These are the activations of a small neural network, seen along a few directions. Each row is one input.
In each table, some parts of the input vary, and every possible input appears once, in random order.
A made-up example of a description, with smaller parts first: one of 6 places along a line, together with either a single point or (one of 2 separate values, together with one of 5 places around a ring) or one of 11 places around a ring.
Shared parts are said once, and a part with two or three values counts as separate values.
In the rows, 128 means zero.

Other details of the inputs vary at random and push rows far along two fixed directions, the same in every table; ignore that.

Table:
x1: [168  53 112 124  83  99 155 185  99 121 155 147]
x2: [186  47  92 104 159 113 133 181 139 120 145 123]
x3: [149 130 174  99 192  96 163  96 171 131  41 104]
x4: [ 97 131 109 146  52 135 115 142 100 138 190 174]
x5: [157 105 166  92 196  83 165  94 183 135  26  92]
x6: [ 74 209 147 142 122 168  89  76 119 128 120 107]
x7: [129 193 110 155  98 161 107 136 115 125 166 140]
x8: [143 134  96 152 123 163 106 146 108 123 177 146]
x9: [ 55 242 161 147 135 160 104  62 132 124 110 117]
x10: [107 132 115 138  52 126 126 141 105 142 173 168]
x11: [139 126 101 148 115 161 101 149  94 129 176 123]
x12: [ 81 190 169 138 161 142 113  52 152 136  65 101]
x13: [143 131 172  93 191  89 164  97 164 130  43  98]
x14: [156  29 110 119 115  93 157 185 120 115 151 152]
x15: [ 66 235 167 156 135 172 100  54 125 129 105 119]
x16: [141 130 102 150 122 160 100 145  91 128 175 135]
x17: [100 121 161 117 115  93 160 120 139 119  93 132]
x18: [189  56  91 115 161 115 140 184 129 121 155 137]
x19: [203  46  63 133 132 127 124 197 126 127 178 141]
x20: [ 75 212 144 151 131 156 100  71 143 130 107 115]
x21: [154   9 115 115 114 102 141 161 103 146 152 163]
x22: [114 153 117 140 129 152 110 128 120 125 152 119]
x23: [133 129  92 138 113 158  95 151 109 122 177 128]
x24: [189  64 114 100 177  96 157 166 146 125 112 123]
x25: [140 124 145 103 168 108 153 124 160 126  86 101]
x26: [108 155 110 151  19 141 114 142  80 145 194 169]
x27: [104  83 145 124 125 103 148 130 125 117 116 138]
x28: [ 91 141 114 171  46 158 100 143  66 120 197 156]
x29: [141  97 145  98 192 101 155 124 169 125  81 102]
x30: [150 107 173  81 199  83 173 103 175 130  33  84]
x31: [ 92 122 110 148  57 142 109 135  91 140 190 173]
x32: [148 145 122 118 117 132 121 135 126 127 128 110]
x33: [138 143 116 118 124 133 120 139 135 123 133 116]
x34: [157 103 139 105 179  98 153 118 175 132  67 107]
x35: [ 65 251 161 151 130 159 108  68 147 124 108 123]
Each input here is: one of 5 places along a line, together with either one of 2 separate values or one of 5 places around a ring.
Changing only the place on the line of 5 turns x29 into x30. The same change can be made to x35. Which row results?
> x3
A walk changes only the place on the ring of 5. It starts at x20 and steps to x8. List the rest of the walk in order.
> x9, x22, x23
List by row number the other rows that have the place on the line of 5 in common with x34.
> x7, x10, x17, x24, x25, x33
Change only the choice among 2 separate values in x21. List by row number the other rows that result.
> x28

Table:
x36: [133 181 123 129 179 139 133 129 162 114 123 118]
x37: [143 134 137 120 133 108 150 127 146 121  96 119]
x38: [113 166 149 132 128 141 115 100 121 132 111 102]
x39: [105 120 109 134 113 140 113 140 112 124 169 135]
x40: [ 95 135 149 117 133 124 131 106 139 129 117 143]
x41: [136  70 104 127 143 121 127 156 126 113 147 135]
x42: [165 104 118 120 129 135 120 152 106 128 141 118]
x43: [162  87 103 116 126 116 137 154 142 140 145 143]
x44: [147 121 152 109 146 119 141 115 121 133  93 114]
x45: [115 168 152 132 119 138 126  96 113 137 110 111]
x46: [111  96 150 123 144 103 150 119 139 130 101 136]
x47: [132 127 130 122 142 115 136 116 163 129 102 135]
x48: [108 158 141 144 133 147 110  89 135 134 110 131]
x49: [110 137 119 145  96 143 117 148 108 113 161 126]
x50: [127 119 127 113 153 114 135 122 157 130 103 113]
x51: [136 163 106 146  93 141 114 148 123 115 154 125]
x52: [ 79 151 149 130 122 132 126  96 138 132 124 138]
x53: [157  73 102 126 148 136 116 147 119 133 141 119]
x54: [139 127 136 115 139 112 142 133 152 123  99 106]
x55: [126  95 152 108 143  99 159 127 132 124 101 120]
x56: [160  96 120 126 125 127 125 141 104 143 141 144]
x57: [100 172 130 123 126 131 119 105 144 134 122 116]
x58: [147 127 118 143 104 147 120 139  97 132 146 122]
x59: [139  94 116 134 124 122 130 160 119 107 145 128]
x60: [116 190 145 121 104 127 135 112 130 129 114 122]
x61: [172  76 113 126 138 130 126 158 115 127 133 111]
x62: [146 136 112 150 112 151 105 141 105 120 149 118]
x63: [106 158 148 145 122 139 119  92 120 143 110 127]
x64: [125 150 104 143  92 146 114 136 132 135 160 146]
x65: [137 123 137 123 140 102 146 120 154 131  95 134]
x66: [132  91 148 116 151  99 158 130 138 112  92 123]
x67: [146  75 120 125 120 115 148 162 114 118 140 132]
x68: [107  92 136 115 160 113 136 123 145 121 108 119]
x69: [158  94 114 122 131 138 117 138 117 141 145 143]
x70: [ 97 140 152 122 130 120 135 117 131 119 115 113]
x71: [147 111 141 103 144  95 153 127 150 139  97 136]
x72: [100 141 113 132 106 146 107 137 106 121 170 140]
x73: [137 168 112 130  90 140 116 150 116 123 159 126]
x74: [115 121 152 108 142 112 141 127 133 115 107 117]
x75: [154  88 112 128 131 137 119 136 119 144 147 138]
x76: [ 99 132 115 149  95 148 113 133 117 127 166 152]
x77: [106 170 140 137 110 124 132 106 141 138 113 133]
x78: [138 111 145 131 153 117 134 107 133 136  92 129]
x79: [103 137 123 146  89 134 122 133 103 133 167 153]
x80: [ 85 155 149 145 118 124 129 101 128 122 116 143]
x81: [ 94 190 135 142 170 152 124 118 144 105 137 125]
x82: [126 136 106 140 116 156  98 127 103 137 163 124]
x83: [135 110 148 122 148 116 136 105 128 147 100 126]
x84: [120 168 140 129 110 124 140 117 137 128 108 116]
x85: [125  88 153 105 152  94 155 125 138 131 100 141]
x86: [160 112 109 120 116 119 134 162 129 126 145 119]
x87: [128 150  95 143 107 143 107 141 127 122 159 132]
x88: [129 120 137 110 161 130 119 108 130 135 106 114]
x89: [143  96 125 117 114 117 144 158 106 119 146 138]
x90: [159  99 110 123 115 110 141 153 128 141 144 144]
x91: [101 181 132 119 124 133 117 106 141 130 121 122]
x92: [125 143 102 152 116 160  92 126 106 126 158 127]
x93: [162 119 128 120 217 134 137 131 152 118 106 110]
x94: [135 162 113 136  82 135 128 143 112 131 158 130]
x95: [112 141 141 135 136 143 116  94 136 141 109 126]
x96: [176  84 114 132 131 126 133 152 108 125 130 125]
x97: [ 85 147 144 139 128 131 124 100 142 121 117 142]
x98: [141 136 107 125 103 135 120 143 130 136 158 151]
What is each input in this table made of?
> one of 3 separate values, together with either a single point or (one of 4 places along a line, together with one of 5 places around a ring)
Changing only the choice among 3 separate values turns x58 into x84. The same change can be made to x69. Which row results?
> x98
Changing only the choice among 3 separate values turns x46 into x77. The same change can be made to x52. Which row results?
> x43
Change only the choice among 3 separate values in x37. List by row number the other rows that result.
> x66, x96
Change only the choice among 3 separate values in x48. List by row number the other rows that result.
> x47, x97
A walk changes only the place on the ring of 5. It starts at x42 and steps to x88. List the rest of the walk in order.
> x69, x56, x44

Table:
x99: [116 121 126 132 115 130 122 124 123 134 139 142]
x100: [136 141 121 128 110 126 129 133 130 133 135 133]
x101: [128 142 122 128 114 125 134 143 131 118 138 127]
x102: [120 119 129 136 113 132 123 123 116 134 136 138]
x103: [126 137 117 135 138 140 119 136 128 118 143 122]
x104: [138 134 120 137 131 143 115 126 121 131 135 125]
x105: [132 143 121 128 114 125 133 138 132 126 138 134]
x106: [134 135 116 133 133 142 114 127 128 132 139 129]
x107: [130 138 116 134 138 141 118 132 130 126 142 129]
x108: [199  25 128  89 176  77 171 160 153 133  85 120]
x109: [119 119 133 133 113 132 124 125 108 130 136 131]
x110: [112 123 126 133 119 129 126 129 124 127 142 143]
x111: [137 134 124 134 131 144 115 128 113 127 135 118]
x112: [ 87 187 197 107 158 104 151  60 162 131  35  94]
x113: [108 123 126 133 119 128 127 134 122 119 142 136]
Changing only one part turns x104 into x107. The same change can be made to x102. Which row results?
> x110
What is each input in this table made of?
> one of 3 separate values, together with one of 5 places along a line
Change only the place on the line of 5 in x105. List by row number the other rows that result.
> x100, x101, x108, x112
Change only the choice among 3 separate values in x109. List by row number the other rows that result.
> x111, x112
